Each row below holds a small network's activations on one input, seen along a few directions.
In each table, some parts of the input vary, and every possible input appears once, in random order.
A made-up example of a description, with smaller parts first: line(6) and (point or line(9) or (values(3) and ring(8))).
Shared parts are said once, and a part with two or three values counts as separate values.

Other details of the inputs vary at random and push rows far along three fixed directions, the same in every table; ignore that.

Rows:
r1: [ 0.77 -0.02  2.91 -2.43 -1.51  1.50  4.55 -1.97 -1.77  4.08  1.37 -3.34
  1.83]
r2: [ 2.38 -0.76  5.49  0.61 -3.30  0.96 -2.29  0.05  0.55  1.37  2.94  0.18
  1.66]
r3: [-1.00  1.53  0.33 -2.77  1.63  3.07  4.41 -3.15 -2.06 -2.06 -1.30 -1.30
 -0.36]
r4: [-2.90 -3.82 -3.59 -1.94  1.67 -3.13 -1.05  1.54  1.92  8.32 -1.51 -4.00
 -1.10]
r5: [-3.62 -3.37 -7.01  1.73  2.41 -4.89 -2.57  1.92  3.96  3.68 -1.10  0.13
 -0.79]
r6: [ 0.69  1.64 -0.17 -1.36  4.06  3.48  4.07 -1.20 -3.55 -2.26 -1.24 -0.46
 -0.01]
r7: [ 1.44 -1.46  3.82 -0.26 -3.05  2.73  1.77 -1.58 -0.64  3.43  3.10 -1.94
  2.43]
r8: [ 4.27  2.95  0.51  3.58 -0.71  0.34 -0.66  0.22 -2.19 -1.84  2.21  2.85
  1.33]
r9: [ 3.90  3.19  3.09  3.05 -4.76 -1.70 -4.14  0.01 -0.10 -0.05  3.44  2.55
  1.00]
r10: [ 0.37  1.89  2.21 -1.40 -1.10  1.12  0.59 -0.75 -1.41 -1.66 -0.99  0.16
 -0.17]
r11: [-0.50 -1.16 -3.48 -3.62  1.47  2.32  6.05 -2.58 -0.68  0.10 -1.10 -4.22
 -1.68]
r12: [ 1.40  3.38  4.10  3.92 -3.25 -1.70 -2.64 -0.43 -0.83 -1.08  2.57  3.94
  3.27]
r13: [-2.53 -3.15 -5.39  2.53 -0.21 -5.37 -2.30  3.51  4.18  2.75 -0.28  0.51
  0.66]
r14: [ 2.43  0.50  0.88  0.60  0.95  0.89  2.79 -0.01 -2.83  3.32  1.43 -1.47
  1.59]
r15: [ 0.03  1.30 -2.38 -3.14  2.13  1.91  2.34 -1.40 -0.05 -6.69 -2.24  0.02
 -3.77]
r16: [-3.03 -1.84 -1.38 -1.02  0.80 -2.71 -1.23  2.80  2.25  1.56 -2.33 -0.42
 -0.60]
r17: [ 1.77 -0.76  3.92  0.90 -2.84  2.35  0.29 -1.88 -0.64  3.64  3.56 -1.34
  2.59]
r18: [ 2.80  2.99  1.36  4.29 -4.30 -1.37 -2.80 -0.76 -0.47 -0.68  3.18  2.99
  2.30]
r19: [-2.69 -0.21 -5.82 -0.01  1.71 -2.40 -1.87  2.55  2.89 -5.33 -3.35  1.89
 -3.44]
r20: [-2.47 -1.83 -1.13 -4.88  3.51  0.30  2.64 -0.24  0.78  0.41 -3.05 -2.80
 -2.11]
r21: [ 2.60  2.11  0.86 -0.43  2.15  1.65  0.74 -0.08 -3.18 -1.20 -1.06  0.15
 -1.32]
r22: [ 5.31  0.57  1.96 -0.06 -0.81  0.96  0.63  0.24 -2.04  4.97  1.99 -1.68
  0.09]
r23: [ 1.19 -0.27  2.39 -3.06 -0.88 -0.44  1.68 -0.40 -0.34  3.03  0.96 -3.14
 -0.40]
r24: [ 0.06  1.42 -0.26  4.61  1.09 -2.78 -6.80  3.96 -0.48 -0.78 -1.50  5.20
  1.44]
r25: [-0.08  2.50 -2.57 -0.66  0.23  1.07 -0.20 -0.45 -0.43 -7.21 -2.50  2.12
 -2.97]
r26: [-1.51 -1.36 -0.09  3.88 -2.10 -1.71 -6.53  2.77  2.21 -0.79 -0.53  3.98
  0.83]
r27: [-3.36 -5.65 -2.33 -1.07  2.15 -0.62  0.44  1.06  3.28  4.44 -0.03 -2.25
  0.14]
r28: [-1.93 -2.59 -2.46 -2.75  2.16 -1.76  0.12  0.41  1.05  5.55 -1.02 -3.86
 -1.94]
r29: [ 1.79  1.62  4.58 -0.15 -2.90 -0.07 -1.68 -0.61 -1.33  3.42  1.50 -0.49
  2.14]
r30: [ 1.02 -0.20  3.30  1.52 -2.75  0.70 -2.61  1.11  1.26 -1.99  0.95  1.92
  0.56]
r31: [-0.09 -0.78  0.75 -4.56  2.40  5.85  3.48 -3.46 -1.23 -2.69 -1.82 -3.22
 -2.46]
r32: [-0.28 -0.99  0.87 -4.50  2.91  5.37  3.59 -3.34 -0.68 -2.76 -1.26 -3.33
 -2.73]
r33: [-3.14  1.55 -3.41  1.65  0.89 -3.05 -3.50  2.96  1.90 -7.21 -3.57  4.51
 -2.45]
r34: [-2.67 -4.93 -1.18  0.63 -0.22 -1.50 -0.54  2.39  3.60  5.12  0.85 -1.47
  1.12]
r35: [ 1.60  1.98  2.61  1.79 -2.43 -1.18  0.54 -0.74 -0.85 -1.43  2.18  1.64
  1.57]
r36: [ 1.88  0.61  2.75 -0.24 -3.37  0.15  3.02 -1.49 -1.83  4.01  2.60 -2.59
  2.18]
r37: [ 1.84  1.56  1.60  1.40  2.48  4.38 -1.83  0.01 -2.30 -6.83 -1.31  2.98
 -0.94]
r38: [-4.80 -0.55 -6.01  0.79  3.18 -2.46  0.44  2.07  2.23 -5.96 -3.69  2.44
 -1.97]
r39: [ 0.95  0.99  0.50  1.56  2.56  4.49  0.50 -0.60 -2.46 -5.31  0.07  2.37
  0.33]
r40: [-0.32  1.33  1.22 -1.97  1.16  1.38  3.83 -1.90 -1.01 -3.21 -0.34 -0.03
  0.09]
r41: [-0.08  1.59  2.01  1.55 -1.15 -2.11 -3.94  0.75  0.36  0.17  0.11  2.16
  0.86]
r42: [-1.74  1.57 -2.89 -0.99  2.36  1.39  2.99 -2.45 -1.27 -4.58 -2.23  0.23
 -1.88]
r43: [-0.50  2.53 -0.66 -1.36 -0.03  1.17  0.82 -0.86 -1.49 -5.51 -2.28  1.01
 -2.16]
r44: [-0.68 -3.68 -3.16  0.69 -0.45 -3.95 -0.62  1.64  3.01  6.26  1.37 -1.92
  1.15]
r45: [-2.73 -0.09 -0.71  4.12 -1.38 -4.76 -3.91  3.40  2.40 -0.51 -0.13  4.25
  2.23]
r46: [ 2.20  0.72  3.09 -0.25 -2.29 -0.14  2.54 -2.04 -1.48  4.68  3.50 -2.63
  2.03]
r47: [ 0.87  0.75  2.85  2.46 -1.61  1.70 -1.50 -1.26 -0.04 -1.98  2.66  2.30
  1.58]
r48: [-0.92 -3.30 -3.87 -2.99  1.36 -1.43  0.34  0.24  1.84  7.29 -0.76 -4.55
 -1.75]
Description of these inputs: values(2) and line(4) and (point or ring(5)).
Q: Changing only the line(4) part turns r30 into r19. The same change can be made to r32. Which row results?
A: r9
Q: Changing only the line(4) part turns r34 into r45. The same change can be made to r27. Which row results?
A: r40
Q: List by row number the other rows that have the line(4) part and the values(2) part in common with r28.
A: r4, r21, r23, r33, r43
Q: Change only the values(2) part in r11. List by row number the other rows that result.
A: r25

Rows:
r49: [ 0.62 -0.53 -4.31 -2.69  1.40 -0.75  4.67 -1.46 -0.37  2.66 -0.74 -4.78
 -2.09]
r50: [ 2.76  2.00  4.19  0.74 -4.56 -3.45  1.33  1.44 -0.73  1.91  2.31 -0.24
  1.79]
r51: [-0.77 -0.21  4.27  2.23 -3.44 -1.59 -1.97 -1.33 -0.19  4.45  3.11  0.75
  4.00]
r52: [-0.18 -1.36  2.12 -2.38 -1.03  1.49  4.78 -1.56  0.69 -0.76  1.52 -2.60
  1.45]
r53: [ 1.80  2.66  4.95 -1.98 -1.78  2.70 -0.69 -2.15 -0.82  0.44  0.14 -1.43
 -0.05]
r54: [-0.59 -3.63 -1.40 -0.08  5.26  0.30 -0.85  1.65  0.80  4.25 -0.95 -1.13
 -1.19]
r55: [ 0.34  1.28 -0.99  2.46 -1.04  2.03  0.80 -3.00  0.02 -6.32  1.97  1.61
 -0.17]
r56: [ 1.19  3.28 -1.56  4.98 -2.62 -1.52 -0.97 -0.51  0.64 -3.41  2.47  3.44
  1.37]
r57: [ 2.28 -0.04  4.40 -4.25 -1.47  4.79  5.11 -3.13 -0.84 -4.97  0.61 -2.12
 -0.20]
r58: [-2.70 -2.22 -2.48 -3.29  1.68 -1.21  5.77  0.84  2.41  2.94 -0.38 -3.49
 -0.10]
r59: [ 3.42  1.22  5.10  1.59  1.14  1.52 -2.09  0.83 -3.39  2.34  3.95  0.18
  2.43]
r60: [-2.90 -1.69 -2.11 -2.11  1.58 -3.87  1.36  0.29 -0.40  6.55 -2.00 -2.52
 -0.30]
r61: [ 2.76  0.43  0.21 -1.31 -2.01  2.37 -1.22 -1.13  0.43  0.30  1.46 -0.22
 -1.87]
r62: [-1.56  2.36  0.09  1.99 -0.66 -3.47 -5.81  2.16  0.12 -1.20 -1.92  2.55
 -0.38]
r63: [-0.73  1.06 -0.96 -3.44  1.61  2.57  1.17  0.19  1.34 -8.07 -3.79  1.19
 -3.40]
r64: [-2.85 -3.85 -1.81  1.51  1.82  1.31 -0.36  3.99 -1.02  5.05 -1.29 -0.91
  2.20]
r65: [-0.89 -0.26 -2.77 -1.26  1.32  4.12  1.07 -3.36  0.07 -8.41 -1.28  1.31
 -3.72]
r66: [-0.69  1.39 -1.18 -0.11 -0.35 -2.91 -2.16  3.04  0.85 -4.63 -2.36  2.06
 -2.24]
r67: [ 2.83  1.48 -2.79  3.40  2.07 -1.13 -3.54  1.07 -1.72  0.06 -1.22  3.57
  2.31]
r68: [-6.72 -3.24 -4.42  0.58  3.17 -1.61 -4.29  0.70  3.06 -0.67 -4.45  1.35
 -1.25]
r69: [ 2.89  0.53 -0.45 -0.32 -2.56 -0.80 -1.07  0.21 -0.88  3.07  1.76 -2.04
 -1.31]
r70: [-1.47  1.30  1.33 -2.02  0.04 -0.03  3.67 -2.37 -1.14  3.13  0.85 -0.67
  1.71]
r71: [ 1.15 -1.95  0.59  5.75  0.40 -0.87 -4.72  3.60  1.10  1.28  0.23  4.14
  1.03]
Q: What is each input in this table made of?
A: point or line(4) or (values(3) and ring(6))
Q: Which of the alternatives is r54?
A: line(4)
Q: Change only the ring(6) part in r66. List by row number the other rows that result.
A: r50, r52, r57, r58, r63

Rows:
r72: [ 0.46  3.05  2.20  0.95 -0.63 -0.10 -0.28 -0.45 -1.11 -4.54 -0.03  2.95
  0.27]
r73: [ 1.96 -0.81  4.19 -0.73 -2.07 -0.33  2.10 -0.83 -0.44  6.31  3.34 -2.95
  2.70]
r74: [-3.18 -2.12 -4.50  0.29  3.68 -1.98 -0.71  1.03  2.08 -0.45 -1.62  0.95
 -1.08]
r75: [ 1.10  0.37  2.30 -3.78  0.68  4.25  3.10 -3.63 -1.65 -1.75  0.09 -2.32
 -0.49]
r76: [-0.39 -1.59  0.92 -1.71  0.33  1.95  1.48 -0.23  0.41  0.99 -0.03 -2.29
 -1.33]
r77: [-1.61 -4.06 -0.23  0.17 -0.52 -1.86 -2.41  1.17  2.05  7.33  0.53 -1.96
  0.27]
r78: [-0.16 -0.26 -2.71  0.98  0.70 -0.34 -0.77  0.66  1.04 -3.01 -0.98  1.65
 -1.07]
r79: [ 0.20 -0.36 -0.07 -3.19  0.48  2.85  5.39 -3.18 -1.19  0.94  0.63 -3.80
 -0.56]
r80: [ 0.63 -0.12  2.36  0.23 -3.41 -1.68  0.10  0.11 -0.11  5.42  2.11 -1.58
  2.16]
r81: [-1.35 -1.47 -3.51 -3.76  2.31  0.77  3.58 -1.24  0.08  2.19 -1.79 -4.35
 -2.36]
r82: [ 0.24  1.38 -0.33  0.64 -0.97 -0.99 -1.47  1.30  0.05 -2.89 -0.95  2.11
 -0.44]
r83: [ 0.66 -0.51 -1.18 -4.02  3.17  2.58  5.00 -2.51 -0.81 -0.12 -0.50 -3.58
 -2.18]
r84: [-4.04 -1.65 -6.79 -0.09  3.41 -1.29 -0.21  0.62  1.87 -1.58 -2.94  0.13
 -2.65]
r85: [-1.58 -3.55 -2.43  2.26  3.26 -1.75 -3.22  3.12 -0.55  5.46 -0.76 -0.49
  0.83]
r86: [ 0.19  1.46  0.73  2.86 -3.29 -3.38 -3.72  1.73  0.39  1.55  1.00  2.05
  1.48]
r87: [-0.17  1.52  1.37  0.72 -0.23  1.83 -1.08  0.54  0.33 -6.13 -0.01  2.44
 -0.62]
r88: [-1.26  0.29 -1.18  0.92  0.42 -0.05  0.10  0.47  0.69 -4.18 -1.39  2.03
  0.04]
r89: [-1.46 -0.09 -0.90 -0.10  1.26 -0.07 -2.77 -0.06  0.86 -2.41 -2.09  1.44
 -0.87]
r90: [ 3.06  2.79  1.76  1.13 -2.29  0.60 -0.84 -0.13 -1.23 -4.18  0.70  2.21
  0.00]
r91: [-1.01 -0.46 -2.75  0.72  4.39  2.11 -1.10  1.15 -0.59 -0.33 -2.69  1.61
 -0.52]
r92: [ 1.31  3.75  1.86  1.06 -0.57 -0.33 -0.94 -0.25 -1.18 -4.84 -0.15  2.99
 -0.43]
r93: [ 2.82  1.31  3.21  4.17 -4.57 -1.16 -2.87  0.70  0.14  0.05  3.42  3.05
  3.02]
r94: [ 1.66  1.68  3.06 -1.81 -1.63  2.20  3.23 -1.27 -1.86 -2.10  0.33 -0.67
  0.45]
r95: [-0.17 -1.61 -1.42  2.24 -0.31 -4.72 -4.18  3.03  2.15  5.30  0.78  0.46
  0.88]
r96: [ 2.07  1.05  4.06 -0.13 -3.61  0.89  2.50 -1.84 -1.45  2.99  2.98 -2.05
  2.49]
Q: What is each input in this table made of?
A: values(2) or line(5) or (values(3) and ring(6))
Q: Change only the values(3) part in r82. List by row number the other rows that result.
A: r86, r92
Q: A walk changes only the ring(6) part. It starts at r90 and steps to r82. List the rest of the walk in order.
A: r94, r88, r93, r78
Q: Change only the ring(6) part in r73. List by row number the other rows that result.
A: r72, r74, r83, r92, r95

Rows:
r97: [ 1.43  1.92  1.46 -2.84 -0.09  3.49  3.31 -2.47 -1.22 -7.66 -0.96  0.15
 -2.05]
r98: [-2.26 -1.05 -2.56 -4.41  2.78  3.05  4.21 -1.98  0.83 -3.79 -2.95 -2.37
 -2.74]
r99: [-0.92 -1.15 -0.55 -0.38 -0.27 -0.49  2.19 -0.41  0.56  2.01  0.93 -2.08
  0.97]
r100: [-0.36  2.64 -0.69  4.20  0.64 -1.78 -4.32  1.87 -0.03 -5.38 -0.74  6.31
  0.85]
r101: [ 0.64  0.43  3.20  2.22 -2.01  0.49 -2.56  0.62 -0.36  0.93  1.68  2.04
  1.92]
r102: [-1.32 -1.50 -3.02 -0.15  0.66 -1.94 -0.47  0.76  1.88  1.53 -0.21 -0.77
 -0.88]
r103: [ 2.50  3.28  3.60 -1.77 -1.37  2.26  4.32 -2.55 -2.17 -2.76  1.39 -0.80
  0.00]
r104: [-3.34 -2.89 -2.45 -1.82  1.38 -0.92  0.48  0.23  2.45  2.12 -1.59 -1.59
 -0.38]
r105: [ 2.67  1.36  1.95  2.11 -2.04  0.02 -2.30  0.20 -1.18  1.13  1.75  1.22
  1.43]
r106: [ 1.43 -1.10  0.02 -0.20  0.54  0.49  0.48 -0.26 -0.05  3.36  0.96 -1.83
  0.11]
r107: [-1.54 -2.24 -1.77  1.27  1.72 -0.74  0.07  0.69  0.39  1.88 -0.29  0.13
  0.75]
r108: [-1.09 -1.08  0.86 -1.65 -0.30 -1.22  0.19 -0.44  0.74  2.41 -0.46 -1.71
 -0.27]
r109: [ 1.92  0.82  1.60  0.16 -2.55  0.30  0.98 -1.33 -0.26  0.60  2.79 -0.60
  0.91]
r110: [ 1.07 -1.57 -0.11 -0.02  0.47  0.79  0.83 -0.50 -0.12  3.35  1.21 -1.54
  0.40]
r111: [-2.68 -2.80 -2.50  0.01  2.40  0.20 -1.45  1.59  1.81  1.02 -1.81 -0.20
 -1.13]
r112: [-3.13  1.04 -5.20  3.07  0.82 -3.17 -4.58  2.16  1.92 -6.04 -2.72  5.35
 -1.86]
r113: [-0.80 -0.57 -0.35 -0.69 -0.59 -0.80  1.79 -0.12  0.06  2.28  0.25 -1.85
  0.59]
r114: [-1.90 -1.10 -3.83 -0.93  1.29 -1.92 -0.33  1.07  1.23  0.58 -2.12 -0.73
 -2.17]
r115: [ 0.69 -2.10  1.10 -0.73  0.26  0.92 -0.15  1.03  0.33  2.77  0.63 -2.01
 -0.16]
r116: [ 1.00  0.12  0.68 -0.91  0.61 -0.21  0.42  0.52 -1.06  2.95 -0.09 -1.16
  0.83]
r117: [ 0.58  3.63  0.69 -2.30  0.75  2.21  4.02 -1.98 -2.12 -6.22 -1.90  0.41
 -2.14]
r118: [ 0.87  1.10  3.59  1.54 -1.49 -0.52 -3.35  0.60 -0.90  0.84  1.37  1.32
  1.41]
r119: [ 2.94  1.70  1.99  1.80 -1.83 -0.22 -2.41  0.38 -1.10  1.05  1.31  0.71
  1.09]
r120: [ 1.59  1.12  2.29  2.42 -1.77 -0.31 -1.37  0.32 -1.62  1.04  1.58  1.59
  2.51]
Q: Changing only one part turns r120 into r113. The same change can be made to r118. Which row results?
A: r108
Q: What is each input in this table made of?
A: values(2) and (line(4) or ring(8))
Q: Change only the ring(8) part in r116. List by row number the other rows that result.
A: r100, r105, r106, r107, r110, r119, r120
Q: Change only the ring(8) part in r112. List by row number the other rows that result.
A: r99, r102, r103, r109, r113, r114, r117
